array([[  82,  393,   66,    4, -200, -572,  335,  -94,  321,  223, -132,
         270, -430, -226,  -64],
       [  14,  380,  107,   85, -230, -459,  294, -265,  278,   -5,  -78,
         386, -339, -239,  -22],
       [  -1,  440,  396,   51, -320, -366,  383,  -36,  623, -159,  127,
          93, -192, -331, -345],
       [-129,  327,  760, -203, -506,  -57,  203,   49,  324, -307,   51,
        -116,  247, -161, -495],
       [-257,  292,  738, -293, -503,   51,  171,  116,  143, -367,    7,
        -231,  304, -133, -515],
       [  25,  384,  276,  118, -334, -395,  407, -120,  544,  -83,   78,
         240, -285, -274, -203],
       [ -73,  283,  822, -175, -427, -165,  372,  117,  521, -211,   27,
         -96,  112, -190, -574],
       [  65,  410,  198,  110, -289, -492,  381, -105,  529,   55,   25,
         250, -365, -269, -143],
       [ -96,  319,  652,  -66, -374, -156,  365,  -23,  488, -315,   80,
          24,   46, -239, -480],
       [ -42,  411,  528,   -8, -326, -288,  361,  -20,  595, -234,  122,
          45,  -67, -314, -431]])
-96

array([[ 22, -33,  21,  32,  -6, -13,  28, -14,  25,   4,  17,  26,  30,
         25],
       [-34,   5,  -7,  24,  10, -15,  31,  18, -25, -11, -23,  22,  13,
        -24],
       [ 11, -35,  -1,  37, -12, -32,  37, -23, -22, -24, -22,  35,  -7,
         33],
       [ 28,   4,  23, -18,   0,  26, -21, -21,  36,   5,  24, -18, -16,
         21],
       [-32,  11, -19,  20,  15, -34,  32,  21, -27, -15, -25,   3,  25,
        -29],
       [ -8,   9, -16,  26,   4, -16,  31,  26,  -8,  30, -17,  34,  15,
        -24]])
-32

array([[7, 5, 3, 6, 3, 1, 3, 5, 2, 6, 2, 3],
       [6, 4, 0, 4, 5, 3, 6, 4, 3, 3, 6, 5],
       [1, 4, 7, 4, 3, 6, 2, 4, 6, 6, 3, 4],
       [3, 5, 4, 2, 5, 3, 4, 2, 3, 3, 5, 5],
       [2, 5, 5, 3, 4, 3, 4, 3, 3, 3, 4, 5]])
3

array([[ -1,  -4, -19,  -4, -21, -27, -11,  -5,  -3,   0,  -6,   0,  -4],
       [  2,  -2, -11,  -6, -10,  -3,  -5,  -8,  -7,  -3,  -8, -11,   7],
       [ -5,  -6,  25, -17,   5, -12,  -6,  -5,  -8, -13,  16,  13, -11],
       [-13,   3, -21,  -8,  -3, -42, -15,  -8,  -9,   1,  30,  24,  -2],
       [  5, -11,  -6, -13,   2,   4, -25,   8,  -5,  -9, -23, -12,  -3],
       [ -3,  -2,   2, -18,   2, -14,   3,   4, -13,  -7, -22,   2,  -4],
       [ -8, -11, -11, -11,   0,  -9, -15,  -5, -10,   7, -11,  12,   5]])
-3

array([[  27,   39,  -94, -486,  221,  -94],
       [  27, -945,  275,  133,   11, -667],
       [ 407,  313, -570,  163,   11,  713],
       [  27,  920,  -94,  111,   11,  585],
       [  27,  129,  -49,  133, -247,  -19],
       [  27,   39,  -94, -814,   27, -223],
       [  58, -108,  -94,  133,   11,  -43],
       [ -72,   39,  436,  133,   11, -157],
       [  27,  107,  -94,  133,   19,   59],
       [ 195, -512,  -94,  133,    5,  -76],
       [  27,  261,  -16,  113,   39,  100]])
195

array([[79, 26,  4, 46, 57, 41, 43, 58, 30],
       [31,  5, 89, 50, 67, 67, 37, 54, 49],
       [42, 81, 76,  6, 93, 10, 60,  8, 41],
       [75, 43, 45, 54,  3, 21, 19, 46, 47],
       [24, 43, 34, 35, 42, 29, 24, 41, 51],
       [40, 72, 24, 28, 50, 71, 41, 50, 50]])
24

array([[367, 801, 241, 750, 472, 630, 395, 705, 928, 608, 605, 333, 516,
        313, 480, 202],
       [696, 349, 729, 474, 561, 918, 945, 900, 553, 903, 952, 630, 920,
        686, 600, 677],
       [244, 549, 297, 656, 237, 390, 155, 531, 687, 447, 432, 479, 351,
        541, 241, 404],
       [258, 136, 392, 293, 271, 462, 356, 328, 303, 712, 554, 466, 477,
        703, 264, 798],
       [691, 786, 603, 698, 696, 341, 477, 602, 610, 208, 287, 581, 425,
        618, 733, 605]])
258
---
array([[-679, -190, -122,  133],
       [-704,   79, -168,  103],
       [ 506,  836,  -70,  285]]) ans = -190

array([[-22, -29, -24,  -4, -14],
       [-15, -21, -17,  -3,  29],
       [-31, -11, -29, -41, -26]]) ans = -29

array([[-37,  -9, -16, -21, -39],
       [ 17, -22, -35, -18, -13],
       [-41,  21,  40, -16,  15]]) ans = -9

array([[2863, 2660, 6226, 6686, 4103, 8461],
       [8406, 5927, 6297, 7076, 7316, 4406],
       [6072, 8280, 5166, 7858, 7958, 3392]]) ans = 2660

array([[7616, 7077, 2993, 5568, 7428, 1972],
       [5144, 4511, 9106, 5376, 4967, 8427],
       [9002, 4774, 7822, 4250, 4730, 6221]]) ans = 7077

array([[4457, 6042, 1270, 5001, 4126],
       [5065, 3276, 9049, 2136, 2900],
       [2727, 5238, 4178, 5720, 3709]]) ans = 6042

array([[ 85, 180, 162,  61, 155],
       [157, 103, 152, 211, 140],
       [127, 125, 129, 139, 132]]) ans = 180

array([[3612, 4064, 8331, 4999, 1565, 4810],
       [7339, 5309, 5050, 4763, 8854, 5572],
       [6482, 4980, 5437, 4826, 7307, 5467]]) ans = 4064

array([[ 17, -17,  23, -29,   1,  49],
       [ 15,  10,   9,  10,   8,  18],
       [ 21,   0,  25, -12,  12,  38]]) ans = -17

array([[  7,  14,  17,  14],
       [-29, -18,  26,   8],
       [-16, -13,  28,   9]]) ans = 14
